Look-ups in named tables: a row name and a column name give one cell, copied from the table.

Pimup:
           Biki  Gosugu  Rezike     Kur     Fem   Vogiz    Tuzi  Satolo  Benova  Tevibi
Gigared   13353   28572   50536  -15547   -2757   28679    5450   25126  -53631   18772
Kes       38154  -63734   42205  -77251  -62906  -46625  -86079   37796   -5817  -54829
Tezo     -56400   29188   -6937    3108   23157   27286   53041  -39655  -91487   15721
Tudit    -95026   30162  -42683  -15068   -5949   -1242   38920  -80715  -82368   -3046
Dogas     56227  -38448   56317  -45242  -30067  -24362  -64527   45404   -9438  -25080
Vivate     9173  -97226    4636  -78628  -75821  -75365  -95453   13154   -2884  -59724
Sonizef  -19245   35803   22856    2783   11157   29194   34074   -2596  -66051   26644

Tudit, Benova -> -82368
Tudit, Kur -> -15068
Sonizef, Tevibi -> 26644
Sonizef, Satolo -> -2596
Kes, Rezike -> 42205
Vivate, Kur -> -78628
Tudit, Fem -> -5949
Kes, Fem -> -62906

Gop =
	Doveki	Zak	Linam	Nuler	Fav	Sud
Tazovip	-0.380	0.161	-0.156	0.042	-0.269	0.024
Reder	0.373	0.022	0.232	-0.110	0.281	0.029
Fupim	-0.576	0.191	-0.146	0.198	-0.237	0.155
Giguzo	-0.392	0.324	-0.060	0.021	0.013	0.052
Rem	0.564	-0.852	-0.430	-0.039	-0.473	-0.371
Boz	0.467	-0.506	-0.164	0.073	-0.219	-0.111
Pog	0.322	-0.027	-0.224	-0.158	-0.106	-0.253
Nog	-0.170	0.703	0.135	-0.445	0.433	-0.158
Guk	0.376	-0.605	-0.401	-0.096	-0.583	-0.337
Vubo	-0.285	0.240	0.576	0.728	0.261	0.758
Zarozal	0.012	0.055	0.036	0.037	0.046	0.063
Sar	0.561	-0.536	0.859	0.621	0.388	0.736
Mapare	0.050	0.079	0.022	0.036	-0.010	0.053
Meno	-0.022	0.501	0.044	-0.360	0.276	-0.145

Reder, Doveki: 0.373
Rem, Fav: -0.473
Zarozal, Sud: 0.063
Mapare, Linam: 0.022
Pog, Fav: -0.106
Nog, Zak: 0.703
Guk, Zak: -0.605
Zarozal, Doveki: 0.012
Guk, Sud: -0.337
Rem, Nuler: -0.039
Nog, Fav: 0.433
Meno, Doveki: -0.022
Tazovip, Doveki: -0.380

Vef
|  | Ruraf | Gobosog | Zirodit | Naso | Tupora | Rekeri |
|---|---|---|---|---|---|---|
| Zade | -0.524 | -0.314 | -0.100 | 0.263 | -0.684 | -0.963 |
| Bure | 0.418 | -0.116 | 0.367 | -0.180 | -0.534 | -0.085 |
| Botovug | -0.206 | -0.837 | -0.444 | -0.577 | -0.101 | 0.512 |
| Razemuk | -0.386 | -0.864 | -0.612 | -0.609 | -0.039 | 0.445 |
| Nefima | -0.743 | -0.437 | -0.295 | 0.245 | -0.626 | -0.985 |
| Pano | -0.672 | -0.888 | -0.783 | -0.521 | -0.048 | 0.190 |
| Vosu | -0.931 | -0.627 | -0.500 | 0.180 | -0.537 | -0.880 |
| Puvofut | 0.448 | -0.191 | 0.263 | -0.362 | -0.399 | 0.174 |
| Verenap | 0.357 | -0.113 | 0.454 | 0.020 | -0.677 | -0.318 |

Verenap, Zirodit: 0.454
Razemuk, Naso: -0.609
Zade, Gobosog: -0.314
Puvofut, Tupora: -0.399
Zade, Naso: 0.263
Bure, Rekeri: -0.085
Nefima, Zirodit: -0.295
Puvofut, Rekeri: 0.174
Nefima, Naso: 0.245
Vosu, Ruraf: -0.931
Nefima, Gobosog: -0.437
Bure, Zirodit: 0.367
Bure, Gobosog: -0.116
Pano, Rekeri: 0.190
Vosu, Rekeri: -0.880
Razemuk, Rekeri: 0.445
Botovug, Gobosog: -0.837
Razemuk, Tupora: -0.039
Botovug, Naso: -0.577
Row with the largest Ruraf: Puvofut

Ripo =
|  | Dafipum | Zofifut | Nelarek | Zus | Gufu | Kedo | Bome |
|---|---|---|---|---|---|---|---|
| Sal | 2.225 | 5.299 | 9.116 | 0.400 | 6.207 | 3.335 | 6.668 |
| Zonedef | 5.554 | 5.598 | 5.941 | 5.320 | 5.717 | 5.409 | 5.757 |
| Pafipa | 2.681 | 5.315 | 8.671 | 1.086 | 6.114 | 3.625 | 6.494 |
| Fedin | 6.154 | 5.400 | 6.357 | 5.152 | 5.822 | 4.869 | 5.919 |

Sal, Dafipum => 2.225
Zonedef, Kedo => 5.409
Zonedef, Bome => 5.757
Sal, Nelarek => 9.116
Fedin, Bome => 5.919
Sal, Gufu => 6.207
Fedin, Dafipum => 6.154
Zonedef, Gufu => 5.717

Ziga
       Vufatov  Girugit  Dubeki  Veli  Vafib   Vur
Fikip     5860     1062    2387  3267   2395  2129
Buz       6951     3028    3332  8002   1840  3442
Lilid     7018     7742    6552  5738   3151  6371
Gup       6846     3423    7107  2166   1732  2824

Buz, Girugit: 3028
Fikip, Girugit: 1062
Buz, Veli: 8002
Gup, Vafib: 1732
Fikip, Vufatov: 5860
Lilid, Vafib: 3151
Fikip, Veli: 3267
Buz, Vur: 3442
Buz, Vufatov: 6951
Gup, Veli: 2166
Gup, Vufatov: 6846
Lilid, Girugit: 7742
Lilid, Vufatov: 7018

Table Fem
|  | Mirotu | Taneg | Regigas |
|---|---|---|---|
| Zelipet | 33414 | 58077 | 49823 |
| Sakig | 36666 | 41240 | 51726 |
| Ramoki | 14196 | 49428 | 28528 |
| Vab | 45855 | 9952 | 6432 |
| Bez | 34067 | 32767 | 27253 |
| Duv | 67680 | 98346 | 11879 |
| Fureta | 82021 | 10063 | 51256 |
| Mevi | 53356 | 30397 | 62200 |
| Kog | 39379 | 39271 | 38978 |

Zelipet, Regigas => 49823
Kog, Taneg => 39271
Bez, Taneg => 32767
Sakig, Mirotu => 36666
Bez, Mirotu => 34067
Kog, Mirotu => 39379
Sakig, Taneg => 41240
Zelipet, Taneg => 58077
Fureta, Regigas => 51256
Zelipet, Mirotu => 33414
Duv, Taneg => 98346

Lorabe =
|  | Sada | Rezod | Roninor | Lefovus | Kovari |
|---|---|---|---|---|---|
| Lif | 0.265 | 0.608 | 0.352 | 0.788 | 0.353 |
| Tepi | 0.187 | 0.594 | 0.342 | 0.386 | 0.330 |
| Nufe | 0.036 | 0.290 | 0.347 | 0.501 | 0.353 |
| Bovo | 0.200 | 0.796 | 0.356 | 0.498 | 0.346 |

Roninor of Bovo is 0.356
Rezod of Lif is 0.608
Sada of Nufe is 0.036
Lefovus of Bovo is 0.498
Rezod of Bovo is 0.796
Lefovus of Lif is 0.788
Sada of Lif is 0.265
Roninor of Tepi is 0.342
Lefovus of Nufe is 0.501
Rezod of Tepi is 0.594
Rezod of Nufe is 0.290
Sada of Bovo is 0.200
Which row has the largest Sada? Lif

Table Fekebir
         Zum  Liro  Taf  Dinok  Noki
Pomoz     99    78   88    103    72
Rop      172   109  118     87   107
Kabin     98    96   95     87   101
Fuzi     192    96   92     85   144
Zuladut  102    94   87     98    91
Feg       65    86   74     95    96
Lak       95    94   94     89    95
Fav       58    87   88     85    94
Befirud   56    83   81     93    85
Posanat   44    89   95    112    31
Penun    101    94   95     91    95
Sosef     89   105  105     92    80
Menepob  164   114  104     80   137
Duba     105    91   92     94    93

What is the Taf of Penun in Fekebir? 95
What is the Noki of Lak in Fekebir? 95
What is the Taf of Fav in Fekebir? 88
What is the Taf of Rop in Fekebir? 118
What is the Liro of Feg in Fekebir? 86
What is the Zum of Rop in Fekebir? 172
What is the Zum of Duba in Fekebir? 105
What is the Liro of Kabin in Fekebir? 96
What is the Noki of Zuladut in Fekebir? 91
What is the Liro of Fav in Fekebir? 87
What is the Liro of Posanat in Fekebir? 89
What is the Zum of Fav in Fekebir? 58
What is the Dinok of Menepob in Fekebir? 80
What is the Noki of Menepob in Fekebir? 137
What is the Noki of Kabin in Fekebir? 101
What is the Dinok of Kabin in Fekebir? 87
What is the Dinok of Posanat in Fekebir? 112
What is the Noki of Duba in Fekebir? 93
What is the Liro of Penun in Fekebir? 94

Rilipil:
         Viri  Mim  Lukadov  Boler  Dak  Dite
Ripog     505  515      510    511  512   507
Rig       510  536      493    511  524   532
Kap       628  492      460    565  510   442
Lekupum   439  514      493    584  538   498
Mapu      616  499      542    417  530   568
Tel       651  369      293    963  412   352
Fip       460  505      491    573  518   494
Suni      257  542      687    163  597   644
Netap     103  627      642    494  495   585
Visu      475  588      508    592  519   498
Lag       505  512      508    508  510   499
Sedobid   521  507      461    512  515   443
Rek       514  570      245    351  475   270
Gaba      548  468      758    848  519   701

What is the Dak of Rig in Rilipil?
524
What is the Dak of Ripog in Rilipil?
512
What is the Boler of Gaba in Rilipil?
848
What is the Dite of Fip in Rilipil?
494
What is the Lukadov of Visu in Rilipil?
508
What is the Dite of Rig in Rilipil?
532
Row with the largest Dite: Gaba

Rutin
|  | Nodasi | Kuzizef | Zak | Siv | Lom | Lemorog | Megane |
|---|---|---|---|---|---|---|---|
| Gobasa | 0.4 | 0.8 | 0.4 | 0.5 | 0.4 | 1.0 | 0.3 |
| Pem | 0.4 | 0.8 | 0.4 | 0.6 | 0.4 | 0.1 | 1.0 |
| Napuram | 0.7 | 0.9 | 0.7 | 0.9 | 0.7 | 0.5 | 0.4 |
| Pumigu | 0.5 | 0.4 | 0.5 | 0.8 | 0.5 | 0.6 | 0.5 |
| Fop | 0.9 | 0.8 | 0.9 | 0.5 | 0.8 | 0.8 | 0.5 |
| Kap | 0.8 | 0.8 | 0.8 | 0.7 | 0.8 | 0.7 | 0.4 |

Fop, Lemorog => 0.8
Kap, Megane => 0.4
Kap, Lemorog => 0.7
Kap, Kuzizef => 0.8
Kap, Siv => 0.7
Pem, Lemorog => 0.1
Which row has the largest Siv? Napuram

